These are the activations of a small neural network, seen along a few directions. Each row is one input.
Each table varies a few parts of the input and shows all the possible inputs, shuffled.
Descriptions start from the smaller parts, as in this example, which fits no table here: values(3) and (point or line(9) or (line(6) and ring(8))).
Shared parts are said once, and a part with two or three values counts as separate values.

Other details of the inputs vary at random and push rows far along three fixed directions, the same in every table; ignore that.
To show where, the next rows are all for the same input, with only those details redrawn:
[-20   4  30  -2  41  -2 -33 -37 -14 -26  14  10 -21]
[-10  -4  33  12  24  19   9  39  27  21   8  21   1]
[-17  -6  21   4  48  -3 -14 -25  -8 -20  17  19  -1]
[  0  21  24  -8 -30  15 -29  19  -8   3  17 -27 -49]
[-14   8  44   2  15  20 -18  19  14  10   5   6 -25]
[ 12  -4 -15   7 -13   1  18  36  -4   6  33  -6   2]
[  1  17  19  -6 -26  12 -23  19  -8   2  19 -23 -41]

Table:
R1: [ 49  -1 -15  15 -17 -12  -5 -27 -49 -24  -9  -5  -8]
R2: [ -3   7  -5  -9  -3 -10  24  32   4  35  12  -5  11]
R3: [-13  -5  -6   7  16  -1  32  26  17  -6 -12  -2  23]
R4: [  3   3 -18   4 -31   2  21  47  22   1 -18 -14  19]
R5: [ 38  10  -6  -2 -42  27   1   8 -23  20 -37 -15 -24]
R6: [  5   9 -19 -15 -27   1   1  33  -5   1   7 -49 -22]
R7: [-36  10  48   3 -19  13 -42 -21  19   4 -37  -2 -42]
R8: [-21  15  24  -3   1  -2  19  21  12  26 -12  10  11]
R9: [  0 -28 -19   8  -1 -13  14 -14  23   4  -1  16  23]
R10: [ 42   0 -17   7 -13  -5   9   3 -21  -8 -39 -24  -6]
R11: [-11   7  13 -16  44 -20 -20 -40   4   4   1  15  14]
R12: [-12 -25 -40  13  -7 -26  28 -26 -23 -17  18  -7  16]
R13: [ 16 -15  -8  12  18   1  14  23  24  10  23  22  30]
R14: [ 11  13 -13 -22 -50  23 -11   9  10   9  -5 -14 -12]
R15: [  4 -23 -24   5  -4  -9   7  -2  16  18  13  -5   7]
R16: [-11   5  17  10   4  -3 -18 -19  -3 -28  -2  22   6]
R17: [  9 -14 -38  -7  12  10  19   5  11  14  16  10  32]
R18: [-6 -2 23  9 14 14  5 32 16 14 14 12 -4]
R19: [ 43   7  -5   8 -27  -7  31  30 -11  41 -34   1  11]
R20: [-24 -18  -7  -4  57  12  18 -15   4   3   6  28  27]
R21: [ 15  12 -36 -22 -23 -38  -6 -38 -23 -18  15  -9  15]
R22: [  3 -18  -1   9  40 -14   1 -32  12 -29  10  44  40]
R23: [  4   4  -5 -13  11  -1 -18   0  16  -6  -5 -22  -4]
R24: [  8  -1  47  15  -7  17 -26 -21   1  22 -61  -1 -48]
R25: [ 13   4 -29 -18 -16 -18 -15 -22  -4 -36  -2 -26   2]
R26: [-15  -1  29  17  14  12  14  20  14   0   1  24  10]
R27: [-26 -21  21  12  19  12  15  25  35  38  -7  10  -7]
R28: [-10  16 -21 -17 -30   4 -26 -41 -31 -31  -4 -13 -11]
R29: [ -6  -7 -38  -1  -7   6  36   2 -16  -6  12   3  27]
R30: [  0  15 -34 -12 -27 -38  -2 -32 -36 -22   8  -9  18]
- What do these inputs look like to the network? => values(5) and (point or ring(5))
- The inputs of R11 and R23 match in every part but the values(5) part. If R21 is changed in the same way as R11 into R23, which row does it become? => R25
- Which other rows does R1 become when the values(5) part takes its other values? List them by row number. => R5, R10, R19, R24
- Which other rows agree with R22 in the values(5) part? List them by row number. => R1, R13, R16, R18, R26
- Which other rows does R8 become when the values(5) part takes its other values? List them by row number. => R3, R12, R26, R29
